Each row below holds a small network's activations on one input, seen along a few directions.
Each table varies a few parts of the input and shows all the possible inputs, shuffled.
Descriptions start from the smaller parts, as in this example, which fits no table here: one of 8 places around a ring, together with either a single point or one of 9 places along a line or (one of 3 separate values, together with one of 4 places along a line).
Shared parts are said once, and a part with two or three values counts as separate values.
(in the rows, 128 means zero)

Other details of the inputs vary at random and push rows far along two fixed directions, the same in every table; ignore that.

Rows:
x1: [134 127  93 113  67 177 105 193  92 146 145 197  85 126]
x2: [126 125 152 104 151 128  82 113 157 136 140 108 149 193]
x3: [108 146 142 112 153 129  92  96 168 153 140  99 152 185]
x4: [113 142 130 163 158 105 186 116 117  97  99 137 135  75]
x5: [124 128 145 153 163  94 186 104 118  91  90 126 141  81]
x6: [128 127 157 104 149 120  86 101 161 141 134  98 152 191]
x7: [132 138  87 115  58 186  98 198  92 154 148 201  85 123]
x8: [146 114 118 131 103 123 153 149  88 123 118 159 111  87]
x9: [141 117 149 111 141 147  80 113 167 114 155  77 139 183]
x10: [128 123 152 101 147 121  83 110 156 144 142 103 148 193]
x11: [127 130 146 156 165  90 188 103 115  89  88 123 144  75]
x12: [117 138 130 163 156  82 205  93 111 112  96 117 139  54]
x13: [136 101 142 125 146 133  86 122 181 108 144  67 145 185]
x14: [124 127 157 108 154 127  88 103 162 132 131 105 151 193]
x15: [134 132  94 129  78 143 142 161  86 156 133 169  96  82]
x16: [144 121 100 124  74 136 140 159  84 157 133 164  95  87]
x17: [136 118 145 155 162  67 202  94 106  98  91 111 146  62]
x18: [130 140  80 118  55 183 106 196  88 161 149 201  84 111]
x19: [120 140 131 166 161  74 210  93 107 109  95 114 145  44]
x20: [119 134 124 162 151  83 205 104 103 115 101 123 133  48]
x21: [124 126 153 106 152 116  88 101 163 151 140  93 152 193]
x22: [148 105 136 158 153  99 190 109 116  75 117  91 126  64]
x23: [133 120 143 155 156  71 200  91 111 110  94 108 142  66]
x24: [110 145 139 109 149 129  84 108 162 157 148 102 151 184]
x25: [163  88  89 131  54 165 115 194 103 121 145 145  82 102]
x26: [126 125 152 104 147 133  85 107 160 136 135 110 146 196]
x27: [166  97  87 106  41 192  98 197  90 138 169 165  64 120]
x28: [118 134 148 108 153 119  90  99 165 155 142  94 152 189]
x29: [133 119 141 156 161  66 200  95 107 109  98 106 144  62]
x30: [123 139  90 133  79 164 138 170  93 144 133 187  92  93]
x31: [127 140 103 138  93 154 141 165  95 129 124 179 101  92]
x32: [128 128 155 105 146 132  81 109 159 136 134 109 149 193]
x33: [114 142 120 165 150  95 200 109 109 111 102 133 132  54]
x34: [102 154 138 117 159 132  89 104 170 147 143 105 154 182]
x35: [132 117 145 155 164  79 195 100 110  94  94 119 140  73]
x36: [103 154 138 115 149 141  87 105 170 150 141 112 148 186]
x37: [132 134  69 103  33 198  89 202  89 183 163 207  68 128]
x38: [165  98  90 110  46 186 103 194  90 133 165 162  68 113]
x39: [150 118  81 101  36 169 100 196  77 183 158 190  77 115]
x40: [127 130 153 105 149 116  86 102 161 151 139  93 157 189]
x41: [166  97  88 108  46 185  97 201  87 137 173 163  69 115]
x42: [117 135 155 110 163 129  88 113 163 126 132 109 155 190]
x43: [130 125 130 156 147  80 203  96 105 117  98 117 133  59]
x44: [112 147 147 112 154 141  82 118 164 127 135 118 153 192]
x45: [126 130 145 153 166  88 185 106 115  90  92 123 147  78]
x46: [148 115 111 131  88 120 155 148  84 144 122 155 104  79]
x47: [131 134  82 108  48 199  89 201  95 161 154 207  75 137]
x48: [135 103 141 125 147 130  85 124 179 107 146  67 147 181]
x49: [125 127 143 153 162  94 188 103 116  91  91 127 139  80]
x50: [101 155 138 118 156 143  84 115 169 141 142 115 152 186]
x51: [104 153 145 118 154 148  86 114 170 132 134 120 148 192]
x52: [109 145 147 112 154 145  86 113 166 127 133 120 148 194]
x53: [133 130  96 114  67 178 106 187  94 144 141 196  86 125]
x54: [124 126 144 153 167  90 186 107 117  92  94 125 141  82]
x55: [104 152 143 117 157 144  83 118 167 132 139 118 151 190]
x56: [109 145 149 116 165 134  90 113 164 123 134 113 154 187]
x57: [112 148 149 113 153 144  81 115 165 127 132 118 151 192]
x58: [114 148 127 169 159  87 205  96 112 105  94 124 141  48]
x59: [145  94 124 167 137  99 186 122 127  74 105  90 126  67]
x60: [138 105 142 125 144 132  85 122 179 106 142  67 150 181]
x61: [156  88  99 146  81 141 148 171 107 102 128 130  93  82]
x62: [100 156 141 119 152 147  87 110 171 141 138 117 150 188]
x63: [120 135 145 105 142 126  87 103 162 158 141 100 147 189]
x64: [114 147 126 169 161  84 207  98 111 104  95 124 143  47]
x65: [146 107 113 128  97 119 157 151  86 134 123 158 102  87]
x66: [126 125 156 104 150 120  89 100 162 141 134  99 151 193]
x67: [144 118  95 121  73 138 137 168  81 161 141 168  92  90]
x68: [127 126 149 103 141 124  87 103 160 154 139 100 147 192]
x69: [109 146 127 172 164  94 205 106 114  97  94 131 139  54]
x70: [133 116 145 150 160  75 195  90 113 102  93 111 140  77]
x71: [141 117 148 110 143 144  79 116 166 114 157  77 142 183]
x72: [129 140  83 120  56 184 107 192  90 160 146 199  83 111]
Description of these inputs: one of 6 places around a ring, together with either one of 2 separate values or one of 10 places around a ring.
Changing only the place on the ring of 6 turns x10 into x66. The same change can be made to x2. Which row results?
> x14
Which other rows does x60 become when the choice among 2 separate values takes its other values? List them by row number.
> x71
Which other rows does x52 become when the place on the ring of 6 takes its other values? List them by row number.
> x1, x44, x53, x56, x57
Which other rows does x27 become when the choice among 2 separate values takes its other values? List them by row number.
> x59
List by row number the other rows that have the place on the ring of 6 in common with x20.
> x1, x4, x13, x21, x22, x28, x33, x35, x54, x65, x69

Rows:
x73: [128 117 125  97 110 171  52 132 181 154 175  79 121 216]
x74: [129 132 121 133 106 133 150 149 100 116  94 178 116  99]
x75: [110 132 130 142 165 133 111 122 173 108 136  94 150 156]
x76: [ 65 192 146 134 191  88 150  58 155 171 117 119 171 139]
x77: [107 151 148 134 174 141 116  91 171 103 128 111 152 168]
x78: [111 133 126 138 149 143  96 134 168 113 140 100 148 161]
x79: [131 126  86 130  72 177  90 200 124 135 153 157 104 132]
x80: [127 110 109 148 122 104 170 156 105 110 103 152 116  83]
x81: [ 95 182  97 139 111 118 163 129  91 188 114 187 123  75]
x82: [ 90 181 103 146 123 110 177 118  90 179 110 180 127  64]
x83: [118 147 161 112 175 140  97  95 162 114 154  95 145 186]
x84: [126 123  99 157 111 137 151 168 117 105 125 140 118  78]
x85: [142 132 111 109  84 184  92 171  95 138 165 169  89 133]
x86: [ 80 198 136 128 170 107 120  80 155 186 115 129 172 155]
x87: [133 115 106 147 102 116 144 172 106 118 105 158 120  94]
x88: [156 110  97 100  65 170  89 165 101 149 169 137  89 125]
x89: [105 141 167 136 188 101 142  78 155  98  86 112 168 149]
x90: [118 122 126  95 110 158  33 166 170 157 147 134 139 226]
x91: [123 146 125 174 144 115 199 116 110  76  93 142 132  53]
x92: [158  98 135 148 133  69 202 112  82 107  99 121 134  47]
x93: [120 134 185 124 208  88 146  71 150 105 106  96 166 150]
x94: [142 109 117 173 126  99 205 119 114  95 104  92 119  35]
x95: [141 119 131 112 112 132 150 151  83 129 125 171 101 107]
x96: [129 105 154 128 157  91 126  88 167 127 124  73 150 170]
x97: [137 107 171 129 193  62 159  60 147 109 113  69 172 131]
x98: [129 138  94 116  76 193 103 174 110 135 152 185  87 141]
x99: [108 154 148 131 162 146 101 101 173 107 129 113 156 174]
x100: [132 127 160 133 185  88 141  66 163  97 125  47 166 125]
x101: [129 138  98 122  77 192  98 172 109 132 147 183  95 134]
x102: [112 140 146  84 122 169  41 135 168 151 134 147 141 233]
x103: [159  95 125 134 112  93 173 127  78 123 117 133 121  70]
x104: [133 110  96 120  76 153  94 194 108 146 133 175 102 136]
x105: [120 149 164 117 171 138  91  99 162 112 147  95 152 178]
x106: [134 122 129 104 108 169  47 136 186 154 165  76 131 211]
x107: [155 107 101 120  89 140 141 145  95 127 151 132  92  81]
x108: [ 92 178  88 107  83 158 107 152 101 217 151 204 104 131]
x109: [112 120 141 129 162 110 108 121 165 121 117 112 152 168]
x110: [123 135 175 103 172 123  92  99 149 129 128 111 155 191]
x111: [155  96 128 135 125  79 196 118  82 113 113 127 121  62]
x112: [149 110 110 134 112 114 174 125  93 107 136 114 104  62]
x113: [113 132 114 107 123 178  49 158 177 141 170 114 130 215]
x114: [115 147 174 138 211 105 141  64 163  89 129  77 163 145]
x115: [122 127 132 152 146 103 199 114  99  94  78 163 125  65]
x116: [148 105  92 119  59 178  96 175 119 152 160 129  85 127]
x117: [156  87  96 110  51 155  99 178 105 168 151 161  81 138]
x118: [153 117 124 158 135  86 203 108  97  88 109  98 125  29]
x119: [159  97 102 116  54 149  95 179 111 165 142 149  94 144]
x120: [143 122 134 118 110 129 143 152  84 127 118 169 110 101]
x121: [143 127 146 147 144  90 197 124  81  97  89 149 127  56]
x122: [128 126 107  99  79 173 103 172 104 146 128 196  93 152]
x123: [126 117 138 124 144 138  98 103 180 130 149  64 137 171]
x124: [153  91 108 137  78 122 142 155  97 143 125 141  99  99]
x125: [161 102 134 150 132  67 203 113  82 106  97 120 134  46]
x126: [119 153 175 142 202 103 138  73 161  85 122  76 169 140]
x127: [136 106 149 121 135 111  95 109 167 143 129  84 148 182]
What is each input in this table made of?
> one of 5 places along a line, together with either a single point or (one of 2 separate values, together with one of 5 places around a ring)
Changing only the place on the line of 5 turns x74 into x102. The same change can be made to x125. Which row results?
> x92
Changing only the place on the line of 5 turns x101 into x77. The same change can be made to x103. Which row results?
> x97
List by row number the other rows that have the place on the line of 5 in common with x112.
> x73, x76, x80, x83, x95, x96, x98, x111, x113, x122
Which other rows does x116 become when the place on the line of 5 takes its other values? List them by row number.
> x73, x94, x106, x123

Rows:
x128: [135 128 126 129 119 133 147 139 100 118 122 154 114 100]
x129: [123 143 113 136 114 133 150 131 107 137 127 150 114  94]
x130: [129 123 132 119 127 154  91 139 153 115 137 120 129 170]
x131: [148 104 115 136 105 120 143 146 109 123 129 124 114  96]
x132: [136 121 121 136 118 136 146 146 107 108 125 146 112 100]
x133: [136 124 140  99 125 131  87 119 139 155 149 112 135 175]
x134: [137 127 126 128 119 129 145 140  98 119 123 154 117 100]
x135: [145 105 113 140 103 128 146 143 115 120 126 125 111  97]
x136: [123 136 108 141 114 136 149 138 114 127 131 142 113  93]
x137: [136 112 131 111 118 141  84 133 153 139 148 102 130 174]
x138: [134 117 133 109 121 143  90 125 151 141 149 106 128 174]
x139: [102 146 162 154 210  85 145  65 185  97 110  55 183 141]
x140: [139 116 118 141 115 135 142 153 112 103 122 141 114  99]
x141: [123 136 108 144 113 138 150 139 115 127 130 141 113  94]
x142: [143 117 122 125 108 119 149 131  99 137 128 137 112  97]
x143: [117 139 167 162 205  74 198  63 139  73  84  91 166  87]
x144: [116 141 112 138 115 127 150 136 109 141 116 160 119  99]
x145: [138 116 118 141 114 137 143 152 113 102 121 141 113 100]
x146: [116 139 121 125 124 154  92 133 160 136 144 114 132 166]
x147: [109 146 188 140 228  78 147  48 175  88 102  65 189 153]
x148: [123 143 113 138 114 135 150 132 108 137 126 150 114  94]
x149: [137 116 135 105 124 135  85 126 146 145 152 104 133 175]
x150: [116 149 131 112 132 142  95 120 144 155 145 126 136 164]
x151: [110 147 129 112 131 138  90 128 146 161 137 137 139 172]
x152: [129 128 138 114 135 146  92 134 146 123 143 122 132 170]
x153: [116 138 122 122 126 150  90 135 157 139 146 114 133 165]
x154: [110 138 177 149 219  89 150  59 181  76 103  61 180 150]
x155: [126 135 140 109 134 147  97 124 141 129 137 132 131 168]
x156: [136 121 119 136 117 139 147 144 109 106 124 146 111 101]
x157: [117 148 131 110 132 141  93 121 142 155 146 126 137 164]
x158: [120 133 138 112 131 144  96 132 143 134 126 143 134 175]
x159: [125 128 164 158 197  56 203  54 135  91  90  74 165  79]
x160: [119 137 122 120 126 147  88 136 156 140 147 113 136 165]
x161: [115 142 125 117 130 148  94 128 152 144 149 118 132 165]
x162: [116 138 121 123 124 153  91 133 159 136 145 115 132 165]
x163: [123 142 114 134 115 131 149 133 105 139 128 149 115  93]
x164: [127 127 165 157 198  51 203  57 131  94  91  74 167  76]
x165: [138 116 121 127 109 112 149 137 101 142 117 147 117 103]
x166: [119 139 113 135 117 121 148 140 105 144 118 159 123  98]
x167: [127 134 108 139 115 130 147 142 110 130 133 140 117  92]
x168: [137 117 116 143 113 141 145 151 116 100 119 141 112 101]
x169: [128 124 136 101 120 133  86 126 145 158 138 126 133 183]
x170: [133 125 138 103 121 139  91 118 144 151 146 115 130 174]
x171: [108 148 127 116 127 146  91 127 150 158 135 139 135 174]
x172: [126 134 109 139 115 131 148 141 111 130 132 141 115  92]
x173: [136 112 129 112 117 144  85 132 155 137 147 103 129 174]
x174: [122 132 142 109 136 135  93 132 139 137 130 141 140 174]
x175: [139 116 121 126 110 109 148 139 100 143 118 147 118 102]
x176: [146 109 117 131 109 120 147 139 105 129 132 129 112  96]
x177: [128 126 125 131 119 126 147 144 102 122 111 164 118 106]
x178: [128 127 123 132 118 128 148 142 105 120 110 165 118 106]
x179: [135 117 134 106 123 139  88 126 148 144 150 105 129 173]
x180: [134 117 133 107 122 142  89 124 150 142 150 106 128 174]
x181: [130 126 125 131 120 124 146 146 102 123 112 164 120 105]
x182: [138 120 121 135 118 132 144 147 105 109 127 146 114 100]
x183: [137 117 120 130 107 116 150 136 105 139 115 148 116 103]
x184: [140 116 119 141 114 133 142 153 111 103 123 141 116  99]
x185: [147 104 114 136 105 122 144 145 111 123 128 124 113  96]
x186: [117 140 113 137 116 124 149 138 107 143 116 159 120  99]
x187: [140 116 122 126 109 108 147 139  98 143 119 147 120 103]
What is each input in this table made of?
> one of 3 separate values, together with one of 4 places along a line, together with one of 5 places along a line
Changing only the place on the line of 4 turns x169 into x180. The same change can be made to x174. Which row results?
> x182
Changing only the place on the line of 4 turns x129 into x162. The same change can be made to x148. Which row results?
> x146
Which other rows does x135 become when the place on the line of 5 takes its other values? List them by row number.
> x131, x137, x173, x185
Which other rows does x157 become when the choice among 3 separate values takes its other values? List them by row number.
> x133, x134
Which other rows does x161 become when the place on the line of 4 takes its other values? List them by row number.
> x153, x163, x186
